These are the activations of a small neural network, seen along a few directions. Each row is one input.
Each table varies a few parts of the input and shows all the possible inputs, shuffled.
Descriptions start from the smaller parts, as in this example, which fits no table here: one of 6 places along a line, together with either a single point or one of 9 places along a line or (one of 3 separate values, together with one of 5 places around a ring).
Shared parts are said once, and a part with two or three values counts as separate values.

Table:
row 1: -543; -147; -118; 579; 206; 462; 270; -37; -379; -241; -775; -157; -191; -191
row 2: 188; -48; 396; 123; -594; -218; 80; 51; 764; -435; 558; 220; -425; 268
row 3: -490; -39; -518; 515; 57; 285; 542; 200; 127; -289; -89; -612; 192; 103
row 4: -28; -104; 451; -123; 348; 100; -436; 59; -537; 67; -42; 46; 360; -282
row 5: 195; 78; 291; -181; -283; -569; -91; 271; 485; -159; 176; -79; 180; 182
row 6: 336; -28; 265; -118; -874; 93; 149; -211; 632; 117; 233; 482; -617; 179
row 7: -298; 24; -557; 281; 0; 565; 560; -259; 81; 323; -458; -366; -32; -64
row 8: -16; 55; -752; 23; 590; -292; -220; 254; -258; -103; 155; -356; 172; 333
row 9: 145; 7; -677; -278; 558; -22; -29; -215; -343; 492; -41; -165; 21; 129
row 10: 323; -81; 453; 101; -346; -464; -216; -75; -179; -178; -132; 260; 108; -278
row 11: -53; 56; -337; 183; 624; -76; -192; 12; -911; -118; -98; 135; -35; -122
row 12: 55; -265; 728; 276; -550; -93; -24; -72; 129; -386; 103; 654; -645; 39
row 13: -156; 169; 144; -360; 533; 57; -273; 157; 127; 6; 375; -307; 529; -79
row 14: 340; 119; 189; -447; -333; -215; 38; -330; 387; 381; -54; 161; 77; -44
row 15: 1; 204; 40; -576; 63; 387; -158; 194; -123; 524; 87; 83; 305; -175
Q: What is each input in this table made of?
A: one of 3 separate values, together with either a single point or one of 4 places along a line
Q: Changing only the choice among 3 separate values turns row 5 into row 10. The same change can be made to row 3. Which row results?
A: row 1

Table:
row 16: 482; -93; 63; -120; -104; -274; 135; 31; 169; -119; 411; -389; 104; 398
row 17: -75; -432; 590; 92; -74; 542; 54; -70; -126; -197; -374; -11; 261; -258
row 18: 138; -304; 14; 340; 31; 25; 112; 118; -142; -249; 397; -314; 94; 452
row 19: 393; -323; -2; -190; -280; 2; -277; -281; -129; 88; 15; 121; -424; 225
row 20: 548; 195; -63; -105; -210; -660; -247; 131; 143; -26; -281; 331; -105; -73
row 21: -469; 123; -874; 129; 573; 338; 398; 5; -114; 307; -427; -275; -72; -16
row 22: 143; -490; -58; -397; -303; -402; 169; 163; -8; 254; 348; 110; 21; 185
row 23: -403; 283; -367; 424; -218; 304; 276; -391; 466; -417; 193; -146; -149; -8
row 24: -221; 272; 195; -2; 330; 112; -263; 82; 95; -364; 649; 16; 159; 59
row 25: 261; -263; 327; -235; -287; -39; 125; 256; 354; 348; -140; -1; 416; -286
row 26: -195; 39; -61; 55; -165; -137; 603; -21; 541; 463; 57; 224; -260; 152
row 27: -5; -563; 128; -101; -56; 223; -151; -255; -281; -334; -151; -39; -193; 251
row 28: -277; 284; -237; 227; -222; -52; 327; -192; 834; -86; 35; -173; -188; 173
row 29: -118; 126; 28; 153; -254; 239; 411; -391; 216; 395; -146; 310; -544; 59
row 30: 167; 137; 177; -527; 169; -313; -158; 167; 342; 349; 517; 211; -230; -263
row 31: -94; 187; -886; 52; 453; -263; -264; 247; -619; -110; -469; -176; 90; -450
row 32: -59; 232; -182; 525; -220; -267; -344; -43; -166; -593; -33; 142; 256; 48
row 33: 5; -109; 285; 269; -184; 439; 180; 512; 36; -319; -31; -232; 570; -36
row 34: 41; 98; 468; -34; -243; -15; 143; 75; 392; 3; -100; -385; 708; 121
row 35: -79; 182; 327; -308; 300; -345; -269; 166; 493; -34; 450; -65; 28; 189
row 36: 151; 313; 361; -438; 33; 64; -388; -220; -61; 324; 302; 263; -500; -1
row 37: 256; 386; 159; 152; -139; -702; 125; 415; 38; -308; -138; 140; 77; 237
row 38: -169; -22; -400; 34; 289; 368; 35; 160; -571; 447; -286; -542; 623; -516
row 39: -63; -432; -771; -31; 566; 27; -75; -89; -557; 262; 72; -452; 225; -116
row 40: -278; 348; -575; -405; 811; 221; -279; 320; -512; 231; 96; -213; 146; -77
row 41: 51; 45; 186; 228; -178; -123; -112; -182; -532; -582; -430; 391; -103; 65
row 42: -293; 182; 81; 275; -125; 481; 362; -409; 81; -95; -335; 148; -514; -1
row 43: 355; 72; -4; 81; -335; -295; -430; -43; -151; -49; -307; 328; -525; -227
row 44: -15; -337; 524; 29; -508; 260; 14; -104; -107; 565; -107; 150; 149; -328
row 45: -175; -135; 565; -171; 551; 242; -210; -156; -121; -154; 212; 527; -122; 41
Q: Changing only one part turns row 27 into row 42. The same change can be made to row 18. Which row results?
A: row 23
Q: What is each input in this table made of?
A: one of 5 separate values, together with either a single point or one of 5 places around a ring
Q: Change only the place on the ring of 5 in row 30. List by row number the other rows that result.
A: row 24, row 35, row 36, row 45
Q: Change only the choice among 5 separate values in row 38. List by row number the other rows that result.
A: row 21, row 31, row 39, row 40

Table:
row 46: -381; 128; -611; 585; -18; 87; 756; -445; 72; -59; -531; 67; -292; -22
row 47: -518; -43; -440; 430; 65; 821; 688; -4; 258; 8; -523; -325; -153; 1
row 48: -126; -16; -197; -40; 441; -43; -390; 109; -730; 218; -328; 100; 63; -218
row 49: -29; -115; -469; -414; 654; -214; 35; 418; -148; 36; 149; -759; 438; 311
row 50: 258; 100; 139; -415; -211; -121; -21; -71; 625; 160; 763; 67; -144; 359
row 51: -489; 64; -268; 530; -1; 738; 517; -398; 205; -284; -196; -218; -412; 44
row 52: -69; 36; 380; 15; -145; -405; 9; 120; 682; -331; 609; 243; -223; 300
row 53: 117; -268; 459; 133; -627; -287; -64; 23; 161; -268; 130; 296; -261; 33
row 54: 229; 273; 290; -184; -349; -197; -204; -57; 624; 376; 199; 60; 78; 11
row 55: -11; -62; -346; -147; 562; 164; -150; 258; -530; -69; -163; -256; 651; -18
row 56: 48; 164; -254; -6; 316; 90; -203; 297; -896; 1; -274; -168; 353; -79
row 57: 337; -177; 558; -246; -400; -65; -142; -302; 21; 233; 17; 328; -114; -284
row 58: 316; -234; 730; 119; -390; -194; -31; -201; 56; -316; 33; 279; -255; -183
row 59: 193; -119; -235; 103; 411; 62; -473; -194; -756; 192; -232; 273; -74; -151
row 60: 282; -133; 383; -313; -590; -75; -161; -62; 92; 280; 61; 278; -218; 53
row 61: 51; 122; 479; 21; -358; -449; -103; 165; 622; -288; 77; 179; -176; 96
row 62: -207; 279; -599; -170; 641; 87; -63; 343; -359; 110; 209; -442; 739; -251
Q: What is each input in this table made of?
A: either one of 3 separate values or one of 6 places along a line or (one of 2 separate values, together with one of 4 places along a line)
Q: Change only the choice among 2 separate values in row 50. List by row number the other rows that result.
A: row 52

Table:
row 63: -146; -192; -449; -281; 549; 183; -80; 413; -331; 160; 204; -774; 590; 54
row 64: -84; 108; 116; -25; -197; -310; 219; -125; 753; -168; 322; -89; -263; 271
row 65: 264; 54; 299; -62; -205; -636; -374; 106; 81; -66; 232; 312; -40; 145
row 66: 173; 1; 179; 20; -287; -14; 46; 111; 610; 52; 440; 470; -268; 152
row 67: 35; -80; 754; -227; -505; -61; 24; -184; 129; 58; -108; 360; -138; -56
row 68: 159; -163; -700; -119; 679; 218; -34; -96; -873; 368; -385; -49; 116; -112
row 69: -223; 380; -753; 32; 324; 567; 97; -20; -339; 344; -362; -348; 435; -245
row 70: 113; -209; 407; 136; -607; 168; 67; -49; 424; -80; -62; 148; -404; 2
row 71: -458; 33; -575; 357; 884; 308; 252; 92; -545; -321; -75; -248; 94; 14
row 72: 62; 74; 627; -473; -169; -200; -206; 80; 384; 83; 297; 231; -242; -5
row 73: 73; -47; 159; 278; -537; -63; 243; -339; 548; -195; -4; 42; -181; 146
row 74: 327; -88; 515; 103; -386; -323; -270; -228; -38; -145; -86; 396; 7; -39
row 75: -295; 130; -579; 260; 457; 162; 18; 239; -803; -89; -412; -454; 294; -328
Q: What is each input in this table made of?
A: either one of 5 separate values or (one of 2 separate values, together with one of 4 places along a line)
Q: Which of the alternatives is row 70?
A: one of 2 separate values, together with one of 4 places along a line
Q: Change only the choice among 2 separate values in row 73. List by row number the other rows that result.
A: row 64
